A small network was shown many inputs. Here are its activations along a few directions, one row for each input.
Each table varies a few parts of the input and shows all the possible inputs, shuffled.
Descriptions start from the smaller parts, as in this example, which fits no table here: line(6) and (point or (values(2) and ring(5)) or ring(11)).
Shared parts are said once, and a part with two or three values counts as separate values.
In the rows, zero is written as 128.

Other details of the inputs shift rows strongly along two fixed directions, in all tables alike. That doesn't count.

A family of inputs:
r1: [ 31  87  70  72 101 114 137 111 152  95 102 139 155 176]
r2: [241 169 186 178 144 162 118 134 114 144 162 120 110  69]
r3: [184  94 111  66 114 208 135  75 135  72 185 201 174 138]
r4: [206 129 185 181 152 164 136 139  84 140 178 125 128  92]
r5: [226 161 168 168 139 157 120 126 119 140 157 124 108  77]
r6: [ 21 117 113 167 113  61 135 189 125 156  66  59 121 141]
r7: [106 122  85  44 118 140 114  80 156 104 120 176 141 161]
r8: [ 51 118  70  55 101 103 118  96 178 112  90 142 133 173]
r9: [ 75 110  82  49 112 122 111  78 169 112 114 173 133 183]
r10: [  4 122 113 173 126  50 136 190 107 161  59  58 115 137]
r11: [ 68 144 110 148 137  65 122 153 144 159  78  99  99 139]
r12: [ 23 125 121 171 117  63 143 187 119 155  68  55 119 140]
r13: [214 172 178 171 142 145 126 140 111 148 148 105 106  82]
r14: [165 113 136 135 143 153 142 127 109 116 159 153 146 123]
r15: [ 92 138 163 229 150  65 142 204  86 174  98  55  99 104]
r16: [238 150 159 124 152 173 121 100 121 121 180 172 120 104]
r17: [140  86 103  56 122 178 132  77 132  82 171 202 168 168]
r18: [194 120 145 124 128 183 140 113 110 103 181 150 154 109]
r19: [ 79 119  75  57 107 123 118  85 173 102 108 155 133 165]
r20: [126 115  96  50 123 144 114  74 161 104 137 188 135 168]
r21: [148 169 166 196 137  97 119 175 120 174 104  66  90  86]
r22: [185 137 179 199 139 146 138 165  91 142 150  97 128  80]
Each input here is: values(2) and (point or line(4) or ring(6)).
Q: Changing only the values(2) part turns r3 into r5. The same change can be made to r12. Which row results?
A: r13

A family of inputs:
r23: [ 77  62  87  91 100 160 153 125 119  71 145 154 193 163]
r24: [197 150 150 148 136 159 131 124 131 130 147 127 128  92]
r25: [109 127 103  59 119 145 117  89 133 109 128 158 139 149]
r26: [ 56 128  81  96 116  96 122 124 155 121  86 117 129 140]
r27: [186 142 155 125 125 162 112  95 121 121 165 142 124 118]
r28: [122 127  90  72 115 143 132 101 158  99 124 156 143 143]
r29: [ 95 144 152 201 140  65 120 174 122 172  90  84  87 112]
r30: [197 142 139 127 128 164 124 119 140 122 160 145 131 103]
r31: [163 147 145 152 153 114 131 144 116 140 130 125 112 113]
r32: [103 146 147 197 151  65 126 182 125 179  93  74  88 114]
r33: [ 39  74 117 170 130  91 162 178  91 130 112  99 153 149]
r34: [139  78 143 123 122 185 154 131  80  97 175 142 179 139]
r35: [ 52 113  86 104 102  96 121 126 172 124  79 120 122 155]
r36: [107 112  88  72 103 141 124  87 173  96 125 156 137 154]
r37: [159 151 166 204 150 101 128 153 111 162 131  94  88  98]
r38: [ 91 152 145 148 128  94 121 150 122 157  95  89 112 127]
r39: [178 133 120 107 149 157 121  97 118 115 155 167 129 120]
r40: [173 139 137  89 125 157 122 105 121 116 149 154 139 130]
r41: [197 147 167 138 136 155 120 128 114 141 157 126 123 108]
r42: [199 154 162 165 154 141 132 134 110 148 154 135 113  99]
r43: [ 52 118 108 100 105  97 116 120 155 139  87 122 120 161]
Q: Changing only one part turns r32 into r41. The same change can be made to r37. Which row results?
A: r27
Q: What do these inputs look like to the network?
A: values(3) and (point or line(6))
Q: List by row number the other rows that have the values(3) part in common with r24.
A: r23, r26, r28, r30, r35, r36

A family of inputs:
r44: [126  89 117 109 152 133 133 104 118 113 162 189 145 165]
r45: [100 156 131 189 138  71 127 170 133 168  84  71  90  99]
r46: [ 71 108  94  97 147  80 118 105 151 140 103 171 102 184]
r47: [137 132 123  86 114 145 116  90 155 118 137 150 126 147]
r48: [140 131 106  84 122 144 116  93 150 114 136 156 127 133]
r49: [122 103 125  97 112 159 134 104 130 105 152 148 152 151]
r50: [200 152 157 119 137 162 111 110 121 134 152 144 123 109]
r51: [217 161 166 132 146 163 115 119 110 143 160 137 120  95]
r52: [ 51 116  67  63 108  94 120 111 181 113  82 146 133 180]
r53: [102 153 140 192 126  77 123 167 144 166  85  73  90 105]
r54: [116 122  83  69 119 136 122  85 166  99 121 172 138 148]
r55: [124 105 122  89 121 159 127 112 119 109 143 154 157 150]
r56: [ 48 121  64  61 113  93 123 110 174 110  81 150 133 178]
r57: [ 58 116 132 176 114  86 133 172 122 149  94  74 117 126]
r58: [179 159 162 171 138 126 117 138 120 149 134 103  99  86]
r59: [ 27 120 117 144 123  74 133 170 108 150  74  83 126 147]
r60: [117 118  85  71 114 139 118  86 174 100 122 169 136 152]
r61: [177 163 159 171 141 123 121 138 113 147 133 106 100  83]
r62: [209 152 141 127 143 154 126 120 131 126 156 147 125 105]
r63: [189 118 152 142 131 174 133 120 105 111 172 141 142 104]
r64: [198 154 152 121 140 158 122 103 121 130 162 138 118 106]
r65: [ 97 138 166 207 136  88 141 184  91 164 108  53 106 104]
r66: [147 125 139 159 139 132 145 158 107 129 139 115 138 114]
r67: [100  92  91  73 113 153 133  99 136  93 142 163 160 154]
r68: [195 119 153 144 130 171 141 134 116 113 170 145 149 115]
r69: [199 150 162 122 130 163 110 111 128 138 154 144 123 112]
r70: [ 60 102  86  99 117 108 143 136 136 107 102 137 152 164]
r71: [ 56  95  79 104 115 113 139 127 144 108 107 134 150 156]
r72: [183 128 157 135 138 170 141 117  92 112 173 140 143 110]
r73: [163 136 168 176 143 140 142 151  85 142 154  97 125  97]
r74: [124 107 118  86 125 159 130 113 115 111 145 155 158 147]
r75: [138 139 117  77 127 143 112  97 136 120 128 159 133 142]
r76: [200 146 154 132 126 161 115 107 137 127 158 143 117 102]
r77: [186 159 163 174 136 124 125 152 131 151 133 108 107  97]
r78: [187 135 173 208 145 141 144 164  95 140 152  97 123  75]
r79: [ 37 112 107 156 120  70 142 179 129 141  76  82 128 148]
r80: [138 134 117  82 121 143 117  89 148 115 136 150 127 145]
r81: [125 103 110  97 120 154 134 107 120  97 146 157 153 137]
r82: [ 94 165 147 177 136  72 124 161 116 168  88  68  88 109]
r83: [ 86 130 137 203 136  84 146 183 104 150  96  72 115 102]
r84: [128  97 112 109 113 159 137 111 143  98 146 157 155 141]
r85: [ 27 114 125 148 112  79 128 171 123 155  78  79 126 152]
Q: Changing only one part turns r72 into r82. The same change can be made to r67. Which row results?
A: r48
Q: Changing only one part turns r70 into r56. The same change can be made to r78. Which row results?
A: r60
Q: What do these inputs look like to the network?
A: values(2) and (point or (line(4) and line(5)))
Q: A walk changes only the line(4) part. It starts at r82 and steps to r64. List the rest of the walk in order.
A: r80, r47
Q: A walk changes only the line(5) part. It starts at r74 and steps to r73. List the rest of the walk in order.
A: r67, r71, r66

A family of inputs:
r86: [183 139 121  91 149 154 120 102 128 118 150 178 135 127]
r87: [189 133 150 109 136 158 111  90 123 134 160 166 120 128]
r88: [ 48 120  83  52  96 124 123 105 154 107  94 122 148 168]
r89: [ 49 140 151 239 148  34 145 237  81 186  61  24  93 102]
r90: [ 71 126 140 161 137  90 140 165  90 153 105  85 124 133]
r91: [199 141 163 118 117 192 116 102 125 119 170 140 140  97]
r92: [200 137 149 127 111 180 125 110 142 108 166 141 138 108]
r93: [ 50 123  72  71  99 111 127 123 159 106  82 126 151 155]
r94: [224 138 135 130 151 153 123 105 134 112 175 171 120 102]
r95: [ 25  91  97  94 109 108 124 119 134 119 107 139 142 181]
r96: [104 130 116  85 135 110 115 103 129 130 111 141 122 158]
r97: [185 132 160 224 149 124 149 170  92 143 150 102 110  79]
r98: [100  93 107 106 120 136 140 113 145 111 142 157 152 163]
r99: [184 161 181 208 158 116 127 156 117 171 137 101  83  92]
r100: [110 117  93 104 107 130 135 118 168 103 110 128 142 126]
Q: What do these inputs look like to the network?
A: values(3) and ring(5)
Q: Changing only the ring(5) part turns r100 into r93. The same change can be made to r94. Which row results?
A: r86
Q: Which other rows does r87 become when the values(3) part takes its other values? List them by row number.
A: r91, r95
